A small network was trained on invented records. Each row is its activation on one of them, seen along a few directions.
Records have a field called Z. Each example row is followed by its value.
Other fields move the rows too, some of them a lot.
In the rows, zero is written as 500.
Strong random noise was added to every row along 3 fixed directions; ignore it. To show where, here is one row again and again, with new noise each time:
[682 518 412 403 456 527 390 572 374 428 342 486 471 201 553 561 465 400
 389 253 199 499 533 700]
[385 587 726 448 356 647 547 324 662 785 428 552 489 737 645 378 488 824
 880 690 816 473 511 363]
[546 374 361 443 641 315 401 583 378 172 577 443 439 398 376 603 558 119
 144 286 225 601 458 419]
[373 564 707 439 384 602 524 334 658 741 455 532 492 758 626 396 505 767
 837 669 791 497 488 317]
[702 459 372 555 545 568 590 606 285 247 453 591 363  86 382 532 446 288
 148 336 233 446 654 835]

[413 363 490 474 636 325 443 517 525 321 557 464 481 693 462 577 586 338
 386 461 528 578 386 244] : z8
[406 282 515 539 648 367 570 494 511 262 693 455 480 746 438 615 595 324
 298 543 625 598 396 171] : z7
[212 628 616 593 525 532 688 442 543 630 519 630 406 531 298 296 517 691
 605 761 714 408 653 600] : z8
[322 639 499 457 590 485 508 506 423 475 505 510 358 297 329 343 477 440
 496 545 452 460 679 614] : z9
[671 480 485 599 409 656 607 486 473 568 474 582 481 327 539 476 413 612
 514 528 562 444 559 687] : z2
[430 477 533 492 485 476 498 490 486 460 492 540 471 500 457 515 535 513
 453 545 512 489 512 490] : z6
[686 458 542 629 471 663 677 468 547 546 554 565 506 583 600 522 442 589
 553 603 689 456 513 533] : z5
[282 616 591 708 535 641 823 429 484 529 570 698 341 514 252 242 453 652
 536 815 789 373 731 657] : z1
[171 580 511 509 573 337 498 476 530 489 614 489 491 675 264 365 572 433
 515 617 523 536 511 368] : z1
[698 370 284 343 600 298 235 656 342 190 459 348 529 276 512 711 541  86
 161  71  12 630 381 463] : z9
[290 666 610 338 417 426 317 428 557 709 373 449 526 581 536 397 520 634
 779 508 473 518 481 391] : z4
[472 490 484 414 590 362 332 563 433 349 485 449 442 459 464 527 515 289
 400 365 329 519 499 434] : z4
[262 610 477 371 504 317 307 504 534 621 458 405 569 551 427 463 587 520
 609 442 393 553 446 404] : z6
[428 578 640 357 361 565 414 428 558 717 328 469 523 562 673 494 531 754
 774 528 582 502 450 438] : z7
[911 279 303 654 600 537 586 625 338 146 612 544 463 297 504 668 476 163
  69 326 300 521 499 687] : z5
[568 457 435 586 561 551 600 594 357 249 481 644 396 195 353 534 478 376
 168 477 348 407 634 801] : z3
[230 688 636 396 415 526 430 416 622 772 370 527 542 565 525 363 518 790
 806 627 613 461 530 490] : z3
[630 528 424 547 481 603 572 515 459 512 454 540 507 287 519 482 432 514
 448 458 438 488 571 689] : z2

Which value of Z does each new row have?
[ 82 604 613 409 549 333 399 408 671 641 556 453 549 812 410 384 603 605
 705 660 674 544 442 205] : z3
[410 497 615 498 475 487 500 445 504 478 498 563 433 602 476 462 516 502
 519 588 568 478 525 411] : z4
[515 518 448 375 443 420 335 522 464 475 449 414 530 435 514 569 538 389
 448 335 261 537 459 484] : z9
[522 386 447 501 603 387 451 554 504 379 595 439 510 563 460 563 540 356
 373 469 463 564 405 401] : z8
[252 365 426 441 735 186 422 536 487 253 706 342 524 691 331 586 649 202
 271 432 447 680 366 107] : z7
[687 302 525 686 551 645 779 461 505 312 734 616 413 577 475 530 474 388
 275 671 713 482 555 500] : z9
[330 543 456 466 600 385 507 503 430 374 572 494 401 410 297 418 549 335
 349 505 406 546 569 481] : z9
[197 657 577 530 466 485 561 434 561 650 529 536 485 658 344 317 521 638
 679 696 639 453 576 473] : z1
[301 493 623 432 496 352 368 415 613 546 561 457 534 832 485 485 577 481
 627 551 589 552 403 185] : z4
